cols: F B C J G H E N S V
<112>: -801 780 -892 660 741 -359 185 297 -696 593
<136>: 161 -498 -834 -268 82 199 85 875 -42 -29
<118>: 794 136 459 782 -268 335 140 828 679 679
<15>: 506 505 778 820 403 398 437 735 274 -685
<141>: 900 -70 -641 -284 -375 178 353 574 -43 -429
<73>: 593 -49 -716 469 -202 -885 401 -733 347 -556
<8>: -153 379 -413 241 771 534 45 913 247 106
<91>: 95 165 -821 801 -712 755 -658 190 -664 -647
<126>: -386 37 9 -561 806 12 29 -510 910 215
<75>: 277 551 716 186 832 716 -477 886 -646 346
<132>: 48 4 -64 756 616 796 625 -918 869 -713
col: 735 574 -733 913 -> N
col: 794 506 900 593 -153 95 -> F

cols: X P A D Z L W K R
<114>: 386 -402 -874 400 -887 337 526 -769 372
<143>: 257 358 327 266 421 294 364 289 249
<63>: 306 441 344 321 474 353 429 485 313
<14>: 386 -402 -874 400 -887 337 526 -769 -134
<138>: 306 441 344 321 474 353 429 320 313
has: -769 526 -> no
col: 321 400 -> D
has: -769 -134 -> yes
has: 400 -886 337 -> no
has: 400 -888 -> no
has: 337 -887 -> no

cols: muret Veg vup Rema leri Bekir nulag
<25>: -40 51 304 -543 -167 -609 332
<106>: -40 51 304 -543 -167 -609 -210
<113>: -274 550 353 449 86 362 -484
<85>: 95 190 -524 -105 -129 -28 116
<92>: 300 25 477 99 894 106 -55
<174>: 191 -154 120 168 78 -82 -714
<179>: 360 -278 418 581 -924 644 -880
<149>: 216 317 407 -363 -10 -1 227
<23>: 95 190 -524 -105 -129 368 -132
col: -40 -274 -> muret
col: -543 -543 449 -> Rema

cols: Gir tadun lom zefu reku dabu rovu roni galoz
<36>: 157 -178 -303 892 755 323 464 464 -88
<28>: 556 217 -754 723 843 26 209 -373 -225
<98>: 333 -26 -507 878 844 219 392 146 -148
loc: 157 -> <36>, 0
col: -178 217 -> tadun
col: 209 392 -> rovu
has: 844 219 392 -> yes
col: 723 878 -> zefu
has: 892 -303 -178 -> no

cols: lepi Lura Kupaz lum Lita Baniv
<107>: -174 -757 101 -140 54 38
<89>: -716 359 280 -42 -341 -224
<80>: 338 919 -46 -77 -63 68
has: -139 54 38 -> no
col: -716 338 -> lepi
col: -224 68 -> Baniv
col: -174 -716 -> lepi
loc: -63 -> <80>, 4

cols: vum Poza ven zetu pag bemit
<100>: 161 -59 604 37 -258 227
<52>: 161 -59 604 13 -258 227
<59>: 161 -59 604 13 -265 -276
<83>: -720 451 154 75 -180 275
<61>: 161 -59 604 13 147 -164
<49>: -352 276 550 336 -320 34
<90>: 150 -250 -313 -141 339 30
loc: -265 -> <59>, 4
loc: 275 -> <83>, 5

cols: Kina niv dud Fosin pap Vefop lezu dofu vimo
<46>: 70 630 100 -376 -252 292 141 298 288
<53>: -359 535 -23 -135 229 498 141 195 588
<29>: 31 552 119 -162 -302 359 267 368 217
<38>: -100 481 37 -234 221 393 -218 43 922
<32>: -114 423 95 230 303 311 -187 110 898
loc: 229 -> <53>, 4
has: -302 359 267 368 217 -> yes
col: -162 -234 -> Fosin

cols: ridiv Rikiv Tibig leva modu levu fegu
<6>: -541 -223 -608 -231 45 151 -436
<142>: -473 -224 -11 -282 147 -214 -722
<108>: 96 -382 142 -385 -892 -953 475
<27>: -311 -362 -301 -336 -377 -368 -273
<9>: -541 -223 -608 -231 45 -302 -723
col: -436 -722 475 -> fegu
col: -11 142 -> Tibig
loc: -301 -> <27>, 2
has: 45 151 -> yes
loc: -892 -> <108>, 4
col: -223 -224 -382 -> Rikiv
has: -11 -224 -473 -> no

cols: Tose koz lim vomif dimek Pumi
<189>: -270 -411 -608 689 -245 -383
<55>: -204 -484 -607 922 -245 -397
<66>: -924 254 186 -289 -616 61
<19>: 171 495 529 -496 116 431
<180>: -69 129 -146 98 234 -219
<109>: -899 349 453 -184 -475 -275
<7>: 744 -439 -240 355 529 -254
<172>: -48 -34 -55 142 166 -71
<31>: -795 202 136 -189 -588 341
<157>: -358 16 118 -164 -171 150
<54>: 936 -134 -279 457 762 -405
col: -270 -204 -> Tose
col: -475 529 -> dimek
has: -254 529 355 -> no
col: -899 744 -48 -795 -358 936 -> Tose

cols: T M Y Q
<44>: 350 -766 -148 -238
<3>: 491 26 -534 -287
<102>: 491 625 -534 -287
<88>: 379 102 -710 -594
has: 379 102 -710 -> yes
col: -238 -287 -> Q
has: 26 491 -> no
has: 102 -710 -594 -> yes
has: 379 102 -710 -594 -> yes
has: 492 625 -> no

cols: mudi saso ruso tad Nimo Feko sinag Kem tunuz
<151>: -87 -44 -414 193 -214 -213 -289 338 176
<94>: -216 -484 221 -360 319 -25 766 52 -163
<164>: -316 -650 -902 -242 -392 -251 -380 536 222
<175>: -87 -44 -414 193 -214 -213 -289 185 -180
<20>: -148 -2 739 -79 662 197 556 -289 172
<185>: 634 163 -245 -225 -514 542 -294 -611 -904
<93>: -436 -347 -329 -68 -58 -428 41 630 488
<110>: -216 -484 221 -360 319 -25 766 -166 -163
<22>: -382 -103 -122 20 68 -197 -313 305 669
col: -87 -216 -316 -87 -148 -> mudi
col: -414 739 -245 -329 221 -122 -> ruso
loc: 163 -> <185>, 1
col: -902 -414 -> ruso
col: 556 -294 41 766 -> sinag
col: 41 766 -> sinag

cols: Sus Zun liv Kore gazig zod
<81>: -361 -55 100 -121 -236 29
<42>: -361 -55 100 -121 -63 29
<116>: 114 381 124 -530 -181 197
<58>: -568 103 256 -197 -389 203
col: 100 124 -> liv
col: 29 197 -> zod
col: -361 114 -568 -> Sus
loc: 124 -> <116>, 2

cols: Luni sobug Lugev fizu rek kez sazab
<24>: -422 160 465 28 -496 -599 -391
<127>: 201 -265 -309 -144 96 261 144
<134>: -644 124 -534 -154 33 -752 187
<4>: 386 160 455 -10 -271 482 293
<168>: -822 161 -765 -199 135 -974 -643
<147>: -11 -155 35 -161 -372 -222 -234
<37>: 386 -270 455 -10 -271 482 293
<159>: 386 -270 455 -10 -271 -752 -515
col: -752 482 -974 -222 482 -752 -> kez
col: -154 -10 -> fizu
has: -496 -599 -392 -> no
has: 33 -154 -534 124 -> no
loc: -391 -> <24>, 6

